Each row below holds a small network's activations on one input, seen along a few directions.
In each table, some parts of the input vary, and every possible input appears once, in random order.
Descriptions start from the smaller parts, as in this example, which fits no table here: one of 6 places along a line, together with either a single point or one of 9 places along a line or (one of 2 separate values, together with one of 5 places around a ring).
Shared parts are said once, and a part with two or three values counts as separate values.
In the rows, 128 means zero.

Other details of the inputs shift rows strongly along two fixed directions, in all tables alike. That doesn't count.
These rows show it; all are for the same input, with only those details redrawn:
[ 96 125 146 162  94 176 136 104 118 173 150 187]
[131 144 190 191 149 208  98 103 194 154  78 179]
[126 178 150  59 149 156  68  82 138  91  49 158]
[ 71 141  87  40  60 115 135  88  27 135 171 175]
[123 182 142  37 146 145  66  80 124  83  49 155]
[107 165 130  55 119 143  92  85 102 107  91 165]
[104 166 122  42 114 135  93  83  90 104  95 163]
[ 90 146 115  71  89 138 119  90  74 132 137 174]

A family of inputs:
R1: [104 105 110 200  92 133 135 138 131 151 113 118]
R2: [100 127 136  53  97 113 101 109  31 102 173 178]
R3: [159 110 142 213 179 149 106 166 183 119 120 160]
R4: [156 129 193 192 128 157  94 152 210 155  96  79]
R5: [113 137 177 202 188 180 155  73 180 142 102 141]
R6: [ 98 146 196 197 195 185 160  89 199 127  83 140]
R7: [117 123  90  71  99 103 103 107 120  92  81  84]
R8: [131  96 128 199 120 154 119 131 170 150  79 106]
R9: [ 66 116 127 166 124 149 185  71  98 157 179 139]
R10: [131 137  56  51 132 106 119 115 137  92 109 127]
R11: [168 131 137  58 170  93  91 134 150  54  74 116]
R12: [138 156 218 195 203 179 138 105 176 170 110 117]
R13: [123 157  52  65 140  95 112 126 117  87  94 139]
R14: [152 156  89  29 138  96 104 145 117 117 125 104]
R15: [ 96 114  89  95  63  98 127 111 112 110 135  96]
R16: [148 141 106 205 153 186 127 143 194 127  87 141]
R17: [110 102  92  59  77  57 156 139  67  95 204 138]
R18: [130  81 138 169  75  93 149 139 115 132 194 130]
R19: [139  73 132 170  89  99 147 141 108 139 176 126]
R20: [143 114 137 152 108 123 166 167 142 190 164 120]
R21: [106 108  59  71  52  65 162 109  64 130 158 112]
R22: [129 104  92 174 112 139 143 164  92 120 187 153]
R23: [131 156 123  85 115  91  86 151  90 121  87  76]
R24: [136 136 107 163 127 125 139 177 125 180 164 139]
R25: [157 135 127 194 146 196 125 129 239 119 101 130]
R26: [110  71 137 176  70 113 132 143 114 128 191 115]
R27: [130  93 103 158  93 143 150 150 122 116 217 143]
R28: [161 162  83  64 160 151  93 112 178  64  54 106]
R29: [150 126 102 154 117 159 146 169 119 179 163 117]
R30: [116  94  59 159 109 133 165 140 127 168 166 156]
R31: [158 107 141 212 137 145 131 128 192 156  70 121]
R32: [151 162 222 171 155 198  86 135 174 182  97 156]
R33: [159 122 106 197 157 195 130 138 201 138  87 134]
R34: [169 198 105  58 168 128  76 154 130  87  64  95]
R35: [ 72 152 120  49 114  95 164  90  19 148 199 103]
R36: [129 155 173  71 212 117  99  73 108  48  92 123]
R37: [183 163 147  77 159  96  79 139 141 120  41  76]
R38: [166 177 123  42 161 108  80 141 173  94  94 101]
R39: [ 83 103 169 166 146 128 184 103  81 131 201 163]
R40: [109 162 187  62 211 118 109  89 118  36  83 124]
R41: [ 86 145 193 162 152 153 183 123 117 177 167 126]
R42: [117  93  57  58  97  77 139 141  59 100 208 143]
R43: [118  85 136 198 103 117 117 156 103 128 145 122]
R44: [157 146 158 178 150 130 134 177 166 172 104 125]
R45: [158 115 139 197 165 158 138 141 215 149  63 138]
R46: [ 86 106 184 177 162 151 159 103 107 118 179 142]
R47: [145 121 148 190 136 150 147 133 231 138 101 138]
R48: [126  85 108 159 106 119 146 151 135 128 216 158]
R49: [142 109 134 153  80 105 155 152 112 191 168 100]
R50: [140 124 151 157 103 122 162 164 162 180 170 122]
R51: [121 132  48  35  96  75 142 156  42 155 185 120]
R52: [135  91  99  97  96  65 129 136  54 112 152 119]
R53: [152 161  99  74 165 125  88 112 207  69  66 123]
R54: [150 118 156 205 118 142 131 119 219 139  93 119]
R55: [135 105 113  73 125  85  79 132  80  73  94  92]
R56: [ 94 102 173 178 158 147 154  92 100 126 185 141]
R57: [136  80  90 173 110 149 153 161  95 138 197 147]
R58: [177 151 163 184 152 190 113 160 224 147 119 108]
R59: [113  86 100  78  80  78 111 131  60  91 158  97]
R60: [172 132 110  72 195 111  69 140 147  60  75 130]
R61: [ 94 181 160  43 167 115 129  95  80 109 123  92]
R62: [ 84 139 169 148 133 133 196 115  83 188 195 136]
R63: [130 103 142 162  86 131 129 155 126 181 149  83]
R64: [169 182 141  75 149  80  79 143 123 107  48  84]
R65: [ 40 138  90  57 105 102 184  68  34 111 181 128]
R66: [109 180 159  79 204 133 127  62 152  72  51 128]
R67: [169 128 132  74 179  95  91 141 138  67  65 122]
R68: [134  96 135 192 129 113 151 168 125 136 155 158]
R69: [167 128 156 166 153 137 137 171 170 181 104 117]
R70: [120  93 124 168  77 122 142 163  88 200 164  92]
R71: [144 167 102  78 163  98 106 126 155  77  34 126]
R72: [128  88 127 192  93  91 145 154  87 142 169 141]
R73: [141 123  97 138  95 153 156 163 117 174 190 113]
R74: [ 86 122 131 146  78 164 145 102  94 174 168 188]
R75: [177 173 164  72 141  94  79 130 172 102  63  74]
R76: [145  88 108 171 116 158 143 153 132 122 187 140]
R77: [121 114 106 192  93 110 154 133 126 156 121 134]
R78: [114  93  91 155  88 120 186 135 138 164 162 143]
Changing only one part turns R37 into R52. The same change can be made to R69. Which row results? -> R67
What do these inputs look like to the network? -> one of 3 separate values, together with either a single point or one of 5 places around a ring or (one of 4 places along a line, together with one of 5 places along a line)
Start at R63 and move only the place on the line of 5, one step at a time. The first step leads to R49. Which rows follow, in order? -> R20, R14, R73
Which other rows does R46 become when the place on the ring of 5 takes its other values? List them by row number. -> R36, R39, R40, R56
Start at R65 and move only the place on the ring of 5, one step at a time. The first step leads to R6. Which rows follow, in order? -> R66, R5, R9
Which other rows does R31 become when the place on the line of 4 takes its other values? List them by row number. -> R21, R54, R77
Which other rows does R68 become when the choice among 3 separate values takes its other values? List them by row number. -> R44, R71

A family of inputs:
R79: [122 104 105 143 103 112 150 143 112 139 165 130]
R80: [ 94 127 124 122 102 126 161 117  83 156 175 138]
R81: [104 122 128 141 111 143 152 119 114 156 159 152]
R82: [140 122 130 168 124 140 136 146 155 154 130 127]
R83: [ 96 115 126 129 110 122 162 113  83 140 184 138]
R84: [148 105 132 182 130 133 128 152 158 142 134 122]
R85: [178 155 167 147 206 162  70 126 222  78  29 122]
R86: [122 135 176 164 143 152 136 116 139 156 124 134]
R87: [175 147 149 126 157 133  84 149 185 113  62  99]
R88: [117 114 148 168 141 156 139 121 141 137 141 148]
R89: [115 150  81  17 124  87 104 100  81  61 104 122]
R90: [117 143 102  81 116 122 120 109 112 111 113 132]
R91: [120 123 105 138 104 131 145 136 116 148 152 140]
R92: [135 102 114 145 103 111 135 157 120 140 158 116]
R93: [113 165 127   8 149  81 102  93  67  62 100 112]
R94: [149 119 133 170 126 138 124 151 159 156 120 117]
What do these inputs look like to the network? -> one of 2 separate values, together with one of 8 places along a line
Changing only the choice among 2 separate values turns R93 into R86. The same change can be made to R88. Which row results? -> R81
Which other rows does R94 become when the choice among 2 separate values takes its other values? List them by row number. -> R84

A family of inputs:
R95: [150 129  99  97 145 114 115 124 127  80 111  91]
R96: [133 168  95  51  93  90 118 141  98 109 137 111]
R97: [ 93  96 164 209 142 156 158 117 126 124 164 163]
R98: [107 138 114 123 142 146 164 128  94 172 174 153]
R99: [134 106  72  54  96  72 111 143 102  86 146 132]
R100: [150  89 107 165  96 123 128 155 147 139 168 147]
R101: [122 118 125 200 114 138 174 161 159 163 157 127]
R102: [117 160  75  63 109  75 149 127  94 101 136 103]
R103: [110 118 135 139  79 121 129 132 101 164 166 105]
R104: [128  85 106 171 111 137 157 151 120 136 172 115]
R105: [154 143 198 109 165 121  94 116 172 110  66 107]
R106: [126 142 143  47 104  80 120 108  74 115 135 108]
R107: [147 132  88  55 111 103 104 146  74 104 135 105]
R108: [140  93  81 148 113 101 140 164 106 146 157 148]
R109: [130 141 109 135  92 115 150 166 110 169 162 131]
R110: [121 107 171 197 112 151 124 142 166 172 135 109]
R111: [170 121 114 135 173 113 101 130 196  74  72 118]
R112: [103 142  74  54  66 120 118  92  83 116 127 148]
R113: [105  98 150 202 116 142 155 137 144 168 147 104]
R114: [162 101 145 198 116 169 119 156 163 150 152 121]
R115: [122 127 142 137 108 124 120 141 110 165 133 104]
R116: [144  87 134 191 106 157 133 160 151 152 168 125]
R117: [107 134 124 115 111 152 159 116 106 162 201 152]
R118: [ 95 114  92 140  98 147 153 101 130 133 119 152]
R119: [152 160 164 128 181 134  76 134 161 123  38  88]
R120: [112 139  99  79  98 136 106  97 132 108  90 148]
R121: [167 115 119 129 175 117  98 142 197  70  67 121]
R122: [145 109 103 148 123 131 131 161  98 147 148 119]
R123: [120 156  90  49  91  82 127 146  96 110 142 115]
R124: [103 124  91 147 104 146 150  88 139 132 114 147]
R125: [189 132 132 121 172 126  71 153 192  92  59 129]
R126: [ 89 132 128  60 116  99 113 103  59  73 155 151]
R127: [113 114 112 202 107 172 149 124 140 187 119 170]
R128: [131 151 175 139 203 145  96  88 165  54  66 133]
R129: [143 156 192 127 180 156  69 102 160  67  75 144]
R130: [151 161 135 115 150 168  78 106 183 114  29 144]
R131: [139 111 188 187 125 137 148 139 135 188 142 131]
R132: [102  98 145 141 107 100 180 120  91 154 170 119]
R133: [114 141 121  98 131  99 121 106 116 109 105  80]
R134: [136 150 110 142 124 116 143 165 119 159 130 126]
R135: [119 140 126  59 123  71 136 121  49 134 126 113]
R136: [118 118 176 214 166 165 129 130 130 142 129 168]
R137: [ 96 119 125 148 141 158 184 117 129 155 185 148]
R138: [156 177 166  95 202 170  95 117 180 118  76 134]
R139: [101 153 105  28 127 118 135 106  89 112 164 137]
R140: [123 117 186 206 152 170 122 129 139 141 138 168]
R141: [137 167 147 109 204 160 126  93 183  99  90 123]
R142: [116 114 150 144 124 102 168 106 112 144 147 112]
Changing only one part turns R131 into R132. The same change can be made to R125. Which row results? -> R121
Changing only one part turns R102 into R96. The same change can be made to R111. Which row results? -> R100
What do these inputs look like to the network? -> one of 6 places along a line, together with either one of 3 separate values or one of 5 places along a line
Which other rows does R139 become when the choice among 3 separate values takes its other values? List them by row number. -> R120, R126
Which other rows does R99 become when the place on the line of 5 takes its other values? List them by row number. -> R105, R110, R116, R123
Which other rows does R135 become when the place on the line of 5 takes its other values? List them by row number. -> R108, R119, R122, R134
Which other rows does R98 become when the place on the line of 6 takes its other values? List them by row number. -> R117, R137, R138, R139, R141

A family of inputs:
R143: [120 140  82  33  87  70 122 127  58 106 130 103]
R144: [143 107 138 170 123 148 119 139 163 131 131 143]
R145: [149 149 108  82 160 117  93 123 144  79  65 123]
R146: [137 121 124 166 125 153 136 135 174 144 126 127]
R147: [ 96 119 112 120  81 116 160 127  64 175 192 137]
R148: [133 158 126  79 169 126  99 104 135  81  67 132]
R149: [142 106 148 175 141 135 133 143 155 136 131 117]
R150: [ 99 114 114 123  99 110 172 129  66 151 208 139]
R151: [130 133 161 163 146 153 134 138 147 153 133 136]
R152: [123 121 166 176 138 138 133 124 148 143 124 124]
R153: [129 127 163 170 128 148 133 126 146 155 117 126]
R154: [157 160 129  70 160 114  89 140 142  93  78 107]
R155: [137 151 142  72 155 128  85 104 139  74  82 132]
R156: [121 130 142 163 134 162 141 116 165 145 128 136]
R157: [139 112 147 179 128 128 128 143 158 142 122 115]
R158: [114 141  59  32 100  80 131 118  72  95 136 122]
R159: [126 115 167 172 150 144 138 125 145 137 133 125]
R160: [115 105  95 126  90 101 167 148  75 150 206 130]
R161: [139 112 128 178 128 151 122 139 156 133 122 139]
R162: [ 87 106  98 131  82 122 160 119  65 145 191 153]
R163: [157 160 127  71 150 114  82 131 140 103  70 103]
R164: [123 128 140 168 141 157 142 118 159 144 123 146]
What do these inputs look like to the network? -> one of 2 separate values, together with either one of 5 places along a line or one of 6 places around a ring
Changing only the choice among 2 separate values turns R148 into R145. The same change can be made to R156. Which row results? -> R146
Which other rows does R152 become when the place on the ring of 6 takes its other values? List them by row number. -> R147, R150, R151, R153, R159
